These are the activations of a small neural network, seen along a few directions. Each row is one input.
In each table, some parts of the input vary, and every possible input appears once, in random order.
Descriptions start from the smaller parts, as in this example, which fits no table here: one of 3 separate values, together with either a single point or one of 11 places along a line or (one of 4 places along a line, together with one of 5 places around a ring).
Shared parts are said once, and a part with two or three values counts as separate values.

Other details of the inputs shift rows strongly along three fixed directions, in all tables alike. That doesn't count.

Rows:
row 1: [ 25   6 -47  -1  -1  11 -34  29 -13 -33  29  -8]
row 2: [ 10  -4  35  13  19 -32  14 -15 -24  23  -5  36]
row 3: [ 16  16 -39  -7  -5   7 -33  39  -4 -33  21  -7]
row 4: [-17  -2  -4   8 -48   4   0  45 -27  27  28   0]
row 5: [ 12  13  20 -10  15  -1  -1 -10 -37  39  -1  28]
row 6: [  0  11  25 -13   9   6   1 -10 -34  38  -6  21]
row 7: [ 12  -1  36  21   8  -4  31  -6 -11  29 -22  25]
row 8: [  4 -18   8   4  22  17  -1 -17  27 -16 -44 -15]
row 9: [ 20   0 -16 -24  48  12 -28 -34  -9 -18  -9  -8]
row 10: [ 15  12  -7 -28  45  12 -24 -27  -6 -21 -13  -4]
row 11: [ 22   4  10  -2  24  -6   5 -23 -50  36  16  26]
row 12: [-33  -7  47 -12 -36  -1  35 -23  19  29 -46  -8]
row 13: [ 51  -3  17  49  39 -47  -3 -30 -35  31  24  56]
row 14: [-16  11   2   5 -44  -1   2  50 -27  26  27   7]
row 15: [-64  -3  35 -24 -31   1  48 -36  37  31 -28 -11]
row 16: [ 15 -16  27  18  20 -32  12 -21 -26  27   0  31]
row 17: [ 24   0 -21 -25  48  12 -42 -24  -2 -12 -17  -4]
row 18: [ 53  11  21  46  41 -49  -1 -24 -36  25  23  63]
row 19: [  9   2 -19  -2 -17  27 -15  35  43 -36  18 -18]
row 20: [ -8  -5 -35  16   5 -16  -9  25  18 -42  33 -27]
row 21: [ 22  14 -11 -28  49  12 -28 -26  -9 -22 -13  -1]
row 22: [ 36   4 -23 -21  56  11 -36 -32 -14 -18  -7   3]
row 23: [ -4   1  17  50 -48   3  22  42   2   4  19  25]
row 24: [  5 -12 -19  39 -25  17 -11  31  32 -42   8  -7]
row 25: [ -8   5 -23  10 -21   8  14  35  26 -39  -2 -27]
row 26: [-19  -7  36  -5  13 -26  23 -14 -14  23 -10  13]
row 27: [ -4  -5   6  37 -64 -13  23  20   5  13  25   5]
row 28: [-17   8  24   8   8  -7  44 -21   8  37  -7  14]
row 29: [  6   1 -42  -6  -9   8 -35  38   2 -26  20 -19]
row 30: [-21  -9  -8 -10  29  15   9 -34  47 -13 -29 -26]
row 31: [ 34  17 -16 -23  56   6 -27 -28 -15 -23  -4   7]
row 32: [ -8   7  13  32 -67 -12  25  27   8   8  19   7]
row 33: [-30 -23  35  -5   5 -19  21 -19 -10  27 -14   1]
row 34: [-27 -20  39  -6 -33  -1  33 -29  16  33 -41 -11]
row 35: [ -1  -3  20 -10   9   9  -2 -17 -34  41  -6  14]
row 36: [ 31  22 -41  -1   5   6 -26  29 -20 -38  33   2]
row 37: [ -9  -3 -14  16 -59 -24  47  18  -7  11  29  -1]
row 38: [-10   7 -28  11   3 -16  -6  31  20 -46  30 -22]
row 39: [  4  -5 -33  18 -14   5  12  28  19 -34   7 -26]
row 40: [ 11  10  -9 -33  40  15 -37 -18   5 -14 -26  -4]
row 41: [-77 -16  24 -53 -30  24  16 -34  72 -21 -78 -60]
row 42: [ 19   0 -16 -26  48  15 -31 -32  -8 -19 -13  -9]
row 43: [-73 -22   7 -44 -15  23  14 -47  78 -17 -51 -52]
row 44: [-10 -14  10  16 -52  18  17  39  13  26  32  -2]
row 45: [ 21   4 -48  -2   0   4 -37  34  -6 -28  27 -11]
row 46: [-20  10   2   3 -45  -1   1  53 -22  25  25   3]
Each input here is: one of 2 separate values, together with either a single point or one of 10 places along a line or (one of 3 separate values, together with one of 4 places along a line).
The inputs of row 19 and row 44 match in every part but the choice among 2 separate values. If row 40 is changed in the same way as row 19 into row 44, which row does it become? -> row 17
The inputs of row 30 and row 28 match in every part but the choice among 2 separate values. If row 9 is changed in the same way as row 30 into row 28, which row does it become? -> row 10
Change only the choice among 2 separate values in row 34. List by row number the other rows that result. -> row 12

Rows:
row 47: [-19  -2  19 -20  44   4  -1 -28 -29  15  -7   4]
row 48: [  4   1  26 -22  17   1 -17 -29   6  30 -20  13]
row 49: [ -6 -12 -20 -27  21  -4 -34  -5   4 -43  -9 -24]
row 50: [  7   6   2  -9  24 -17  15 -56   9  23  -7  10]
row 51: [  1  18 -30  14 -33 -27  19  20  -8 -27  35  -3]
row 52: [-25 -17 -13  -3 -39  -1  -8  31  -2  -2  30 -15]
row 53: [ 77  17 -59 -14  28  29 -22 -15  -6 -27   9   6]
row 54: [-73 -31  11  11 -62  35  -1  43  34   1 -20 -57]
row 55: [-12  19  13   3 -13 -23  49  16 -26  47  10  26]
row 56: [ 19  16 -23 -19  37  21 -38   5  23 -31   6 -14]
row 57: [ -1   0 -17  -7   9  -7  -3 -24  30 -59 -16 -24]
row 58: [ 26  -2   9   6  28 -20  17 -59   7  16   0  20]
row 59: [-56 -12  31  -2 -25  13  26   9 -25  55  21   1]
row 60: [  7 -13  -8  27 -28  -1  29  33  27 -12  23  -8]
row 61: [ 18  22 -45  13 -10 -13  20  34   2   2  44  12]
row 62: [-23   1  45  12 -42  -9  12  12 -20  37 -11  23]
row 63: [-41 -17  -1  21 -40  10   1  45   2 -12 -11 -36]
row 64: [ -5  -6  31  -8   7   9 -17 -32  18  26 -34  15]
row 65: [ 19  -4  30  34  -4 -30  57  10 -25  32  13  34]
row 66: [ 17  29 -17   7  -3  -5 -10  48 -24 -20  40   4]
row 67: [ 24 -17   8  -1  35 -16 -14 -37 -15  29  -7  16]
row 68: [-22  -6   7   1   8  32 -30   4  43 -56 -43 -22]
row 69: [-16 -20 -13 -19   8   3 -37  -3  18 -42 -33 -37]
row 70: [ 84  31 -57  14  -9   1   7  30 -58 -16  49  28]
row 71: [  3   7  31 -24  21 -10 -15 -23  -8  15 -28  12]
row 72: [ -7  -9  40  11  20  25  -5 -28  22  19 -32  15]
What do these inputs look like to the network? -> one of 2 separate values, together with either a single point or (one of 3 separate values, together with one of 4 places along a line)
The inputs of row 51 and row 50 match in every part but the choice among 2 separate values. If row 57 is changed in the same way as row 51 into row 50, which row does it become? -> row 58
Change only the choice among 3 separate values in row 63. List by row number the other rows that result. -> row 65, row 68
Change only the choice among 3 separate values in row 60. List by row number the other rows that result. -> row 54, row 72
Change only the choice among 2 separate values in row 56. List by row number the other rows that result. -> row 66

Rows:
row 73: [  2   8  -5  -2 -28   8   6  26  -9   2   6   7]
row 74: [ 38   2   4  17  33 -18   0 -33  -8   1   1  33]
row 75: [ 16  13  10 -16  20  -1   0 -22  -3  13  -6   8]
row 76: [-64 -25  20 -37 -18  16   0 -24  28  23 -39 -36]
row 77: [ -3  -2  10 -13  13  12  21 -26  16  13 -16  -7]
row 78: [  9   2 -59 -22 -14  33 -46  33  46 -92  -8 -44]
row 79: [ -9   0 -10  -8 -20   1  -5  22 -32   4  16  -7]
row 80: [ 25   6   7 -11  13  -1  -2 -25  -3  13 -12  11]
row 81: [  3  -7  -2  27 -22 -10  12  18   9  -1  10   6]
row 82: [ 31   7  -2  -2  19  -3   4 -34  -6   9  -3  22]
row 83: [ 44  13   3  13  43 -16  -7 -16 -28   3  -6  34]
row 84: [ -5   4   4  20 -19  -8  11  14   1  -8  20   8]
row 85: [-33  -2  18 -31   1   9  -6 -20   5  16 -23 -20]
row 86: [-32 -16  17 -36  -1  12 -11 -16  -5  17 -26 -14]
row 87: [ 15  -2   8  10  27 -12   5 -22  10   8 -16  18]
row 88: [-10   4   3  12 -13 -14   0  25  -8   0  18  -2]
row 89: [-41 -16  21 -38  -8  10 -11 -21   6  18 -26 -26]
row 90: [-11  -5  -5  21  -9  -9  20  19   3   0  21  -5]
row 91: [ -9  -2 -10  20  -9 -20   7  17  -5   3  24   1]
row 92: [  4  10 -10   6 -28   2  14  11  -3   0  16   9]
row 93: [ -4  15  -9  -1 -13   5   4  27 -26   3  14  -1]
row 94: [ 49   7   7  15  32 -24 -10 -27 -14   6  -1  28]
row 95: [-47 -23  26 -11   6   7  11 -23  25   8 -30 -28]
row 96: [ -7   4 -63 -28  -2  26 -50  34  32 -89   3 -50]
row 97: [-18 -12  -4  11 -20 -17  -3  10 -12  -1  26  -1]
row 98: [-14   3   3  12 -11  -7  -3  28 -27  -5  12  -3]
row 99: [  8  -4 -11  12 -28   6  24  11   4   4  14  -3]
row 100: [ -7   0   3  20 -26  -6  10  15   4  -8  10   8]
row 101: [-15   0   9 -21  11   7  11 -21  19  19 -19  -4]
row 102: [  4  -2   7  18 -27  -9   1  20   0  -4  10   4]
row 103: [ -4   1 -20   5 -13  -5  20  10  -9   7  28  -6]
row 104: [-52 -18  18 -35 -12  14  -4 -30  14  16 -27 -25]
row 105: [ -2  13 -11  -1 -12   1   1  23 -33   2  19  -1]
row 106: [  5   8   4 -21  26   3  -4 -14 -15  15 -11  10]
row 107: [  3  10  -6  -6 -16   5   6  26 -15   2  20   8]
row 108: [ 22  10   6   5  46 -14  -8 -11 -29   6  -5  20]
row 109: [ -1  10 -21   6 -12  -8  14  17  -4  11  24   3]
row 110: [-50  -6  18 -30  -6  16   2 -29  16  13 -28 -22]
row 111: [ -8   6 -20   4 -16  -9  11  13  -7  10  24  -2]
row 112: [ -9  -6  17  -9  26  -7 -12 -13 -13   5 -16   5]
row 113: [ 47  10   4  11  40 -24  -7 -22 -14   5   2  33]
row 114: [ 37  10  -3   2  18  -7   3 -37  -8  10  -3  23]
row 115: [ 23  10   6  -9  17   8  -2 -19 -16  11 -19  13]
row 116: [-13 -20   2  12 -26  63 -35  37   7  40  18  -9]
row 117: [ 11  -9  12  10  25  -5  14 -25  12   5 -16   9]
row 118: [  4   1 -11  10 -30   1  16  14   7   7  10   1]
row 119: [-69 -34  31 -22 -12   7  -4 -20  34  13 -42 -36]
row 120: [ -2  -9 -54   3 -13  18 -41  27  70 -98 -13 -53]
row 121: [ 16   3   8   0  40 -13  -9 -11 -19   6  -6  21]
row 122: [ 13   4  -1  -7  16   0  10 -24  10  15 -17  10]
row 123: [  6  -2   5  19 -28  -5  -2  23  -7  -5   3   9]
row 124: [ 18  11 -51 -31  38  25 -42 -20  53 -84 -16 -36]
row 125: [-14   3  -3  17 -14 -12   7  16  -4  -4  22   4]
row 126: [ -9   3 -15   4 -16   2  24  15  -1   8  22  -8]
row 127: [-13  -7  18  -3  22  -4   6 -18  20   9 -18   1]
row 128: [  2   3   7  21 -28  -2  -1  23 -12  -6  -1   2]
row 129: [-4 -5 -1 20 -9 -7 23 19  5 -3 23  0]
row 130: [ -4   8   8  15 -16  -1   4  29 -15  -6   8   3]
row 131: [-13   1  -5  17 -13 -16   3  11 -11  -4  27   4]
row 132: [ 50   8 -58 -17  72   5 -61  -2  31 -97  -4 -14]
row 133: [  8  -6  15   8  29  -5  16 -25  11   5  -9   5]
row 134: [  0  -2   4  26 -31  -8   7  10   2  -8  10   6]
row 135: [  4  11  -4  -1 -30   1   7  20  -4   4  11   2]
row 136: [-14 -19  17 -14  18  -8 -18 -15 -12   6 -17   0]
row 137: [-66 -31  23 -37 -18  23  10 -26  29  19 -38 -44]
row 138: [ -9  12 -14   1 -19  -1  11  12  -8   4  24   2]
row 139: [ -4  10  -1  -7 -22   1   7  22  -6   5  20  -3]
row 140: [ 16  -5   4  -2   9   7  15 -33  10  14 -19   0]
row 141: [-16  -5  21 -10  19 -10 -11 -19  -1   7 -15  -7]
row 142: [-20  -7  13  -2  22  -7   3 -18  17  12 -20  -4]
row 143: [  3   3   5  20 -23  -1   1  26 -13  -6   2   6]
row 144: [ -3  14  -3  -4 -17   9   7  27 -19   1  14   0]
row 145: [  1   4   6 -13  15   4  11 -23  14  16 -15   2]
row 146: [ -7   8  10 -23  17   2  -3 -18  -2  17 -13  -4]
row 147: [ 19   2   1  -2  10  -1   7 -29   9  16 -18   7]
row 148: [  4   1 -12  10 -25   6  26  14   5   4  13  -1]
row 149: [ 45   2   5  11  36 -16 -10 -19 -18   3  -6  36]
row 150: [ 17  10   9 -17  22   5   0 -17 -10  11 -11  15]
row 151: [  4  14  -5   2 -25   9   7  25 -17   1   5   4]
row 152: [ 27   7  12   1  41 -19  -6 -18 -11   6   4  21]
row 153: [ -5   3   8  12 -18  -3   3  29  -7  -5  10   7]
row 154: [  6   5  -3   2 -36   7   3  20  -8   3   3   4]
row 155: [  2   1  15   0  27  -8   2 -25   3   2  -5  14]
row 156: [ -4  -9  -3   9 -14 -23 -11  18 -20   0  27  -1]
row 157: [  7 -10   0  31 -24  -6  18  12   6  -4  11   0]
row 158: [-21  -7  14 -22   9  17  20 -24  22  15 -21 -15]
row 159: [  1 -13   1  27 -24  -3  20  15   9  -4  11  -1]
row 160: [-14  -8   1   8 -15 -10  -9  25 -29  -3  14  -5]
row 161: [  2   2  -3  24 -12 -13  14  20   6  -1  19   7]
row 162: [ -3   0   5  13 -23  -2   1  29  -5  -6   3  10]
row 163: [ 33   9   5  -7  13  -5  -4 -28  -6  14 -11  13]
row 164: [  7  11  -3   6 -32   9   4  20 -17   2   2   0]
row 165: [ 51  22 -58 -25  59  19 -48  -8  20 -81  -8 -20]
row 166: [-68 -39  33 -21 -11  12   5 -23  33  10 -39 -42]
row 167: [ -1  12 -10   0 -19   0  14  12  -6   1  27   8]
row 168: [ 43  13   7   9  44 -24  -6 -22 -15   4   8  29]
row 169: [ 24  10  11   3  43 -10  -6 -12 -24   3  -4  22]
row 170: [ 18 -20  -4  38   2  40 -43  37  -5  31  36  14]
What do these inputs look like to the network? -> one of 2 separate values, together with either a single point or (one of 6 places along a line, together with one of 8 places along a line)
The inputs of row 77 and row 133 match in every part but the choice among 2 separate values. If row 109 is changed in the same way as row 77 into row 133, which row does it become? -> row 142
The inputs of row 101 and row 127 match in every part but the choice among 2 separate values. If row 146 is changed in the same way as row 101 into row 127, which row does it become? -> row 88
The inputs of row 79 and row 160 match in every part but the choice among 2 separate values. If row 86 is changed in the same way as row 79 into row 160, which row does it become? -> row 136
Change only the choice among 2 separate values in row 104. List by row number the other rows that result. -> row 97
Start at row 104 and move only the place on the line of 8, one step at a time. The first step leads to row 110. Which rows follow, in order? -> row 138, row 167, row 124, row 92, row 82, row 114
Change only the place on the line of 6 in row 111. List by row number the other rows that result. -> row 85, row 96, row 103, row 105, row 110
Change only the place on the line of 8 in row 74. List by row number the other rows that result. -> row 84, row 97, row 100, row 125, row 131, row 134, row 155
Change only the place on the line of 6 in row 141. List by row number the other rows that result. -> row 91, row 95, row 98, row 112, row 131
